These are the activations of a small neural network, seen along a few directions. Each row is one input.
Each table varies a few parts of the input and shows all the possible inputs, shuffled.
Descriptions start from the smaller parts, as in this example, which fits no table here: one of 4 places along a line, together with either a single point or one of 11 places along a line or (one of 3 separate values, together with one of 8 places around a ring).
Shared parts are said once, and a part with two or three values counts as separate values.
In the rows, zero is written as 128.

Other details of the inputs vary at random and push rows far along two fixed directions, the same in every table; ignore that.

Rows:
row 1: [ 58 127  94 100  96 145 179 175  64 106 185 184  65]
row 2: [ 78 133 160 107  53 128 184 175 195 113 149 132 196]
row 3: [200  59 197 190 156 131  98  68 189 127  10 112 125]
row 4: [138 104  63 111 149 116 113 100  55 154 142 176  15]
row 5: [130 145 156 200 152 140  81 151 130 106 132  48 200]
row 6: [ 87 181 136 110  94 134 150 177 150 116 177  97 206]
row 7: [207 107 102 141 217 116  56  55  95 164  63 136  49]
row 8: [206  76 189 197 170 148  99  62 173 108  12 114 130]
row 9: [156 126 147  92 137  99 118 104 167 165 109 110 160]
row 10: [128  94  97  94 143 121 146  86  61 140 127 195   8]
row 11: [ 72 173  92  55 121 110 157 163  60 145 217 145 109]
row 12: [131 120 157 107 137 115 142  95 111 123 126 135 111]
row 13: [ 73 142 121 174  66 171 159 203 148  87 152 135 156]
row 14: [ 95 174  61  43 103 114 158 153 112 157 196 168 122]
row 15: [ 69 137 137 158  62 167 172 194 156  79 144 136 164]
row 16: [152 145 122  82 144 111 126  98 135 154 125 132 141]
row 17: [ 74 161 106 175  99 151 125 210 111  99 191  91 172]
row 18: [ 65 128 102  76  78 129 189 151  88 115 186 184  77]
row 19: [146 139  73  54 172  86 108  80  58 179 162 147  53]
row 20: [132 147 118 113 169 113 104 127  81 142 157 107 123]
row 21: [ 86 165 105 149  92 136 124 184 132 116 192  81 190]
row 22: [150 128 110  85 138  94 113 110 150 172 131 126 133]
row 23: [ 80 172 153 108  85 136 161 174 153 106 169 108 202]
row 24: [ 77 120 156 126  43 140 190 181 197 103 141 142 181]
row 25: [ 91 167  50  60 101 122 149 161 106 153 193 178 112]
row 26: [ 87 141  49  96  81 143 165 173 107 132 175 195  85]
row 27: [ 90 159  98  29  92 116 182 139 118 143 183 182 119]
row 28: [132 135 202 170 123 142 131 127 180  91  91  86 205]
row 29: [ 80 132  63  95  72 151 182 173 112 123 166 205  76]
row 30: [192  97 222 183 208 122  87  58 125 110  51  77 142]
row 31: [143 103  98 134 116 122 120 131 144 150 108 153  95]
row 32: [211  87 157  70 193  80  96  24 135 185  57 147  76]
row 33: [213  86 152 193 181 116  56  77 181 151  36  81 143]
row 34: [117 117 200 203 132 153 128 141 145  76 101  81 181]
row 35: [ 74 146 156 142  68 155 180 183 160  83 147 137 176]
row 36: [128 120 156 238 139 161  96 162 136  88 115  65 173]
row 37: [144 129 164 109 151 111 119  92 117 131 128  99 141]
row 38: [145 155 151 191 138 141  87 145 163 116 110  61 207]
row 39: [ 82 169 132 115  88 125 147 169 135 119 194  82 198]
row 40: [143 121  54  95 162 107 101  99  55 166 150 162  26]
row 41: [149 121  61  47 151  86 110  94 103 200 137 182  53]
row 42: [153 115 112  39 152 106 158  63 102 154 110 208  49]
row 43: [196  69 125 159 194 123  81  49  84 144  65 143  21]
row 44: [149 129  87 133 145 129 108 120 132 144 117 140 117]
row 45: [192  71 135 170 214 128  77  63  66 136  63 139  23]
row 46: [142  90 167 210  96 149 121 151 207 104  75  95 179]
row 47: [138 132 148 224 119 159 101 157 164  95  94  84 179]
row 48: [141 157 111  97 156 115 107 116 110 150 137 123 128]
row 49: [144 113 193 184 106 151 145 125 202  84  75 102 200]
row 50: [129 138 201 168 144 135 114 134 140  98 124  53 209]
Description of these inputs: one of 5 places along a line, together with one of 10 places around a ring.
Q: Changing only the place on the line of 5 turns row 11 into row 16. The same change can be made to row 1. Which row results?
A: row 8
Q: Changing only the place on the line of 5 turns row 2 into row 28. The same change can be made to row 22. Which row results?
A: row 48
Q: Change only the place on the line of 5 in row 21. List by row number the other rows that result.
A: row 5, row 25, row 38, row 41
Q: A walk changes only the place on the ring of 10. It starts at row 4 and steps to row 40. List the rest of the walk in order.
A: row 21, row 19, row 39, row 37, row 12, row 18, row 10, row 43
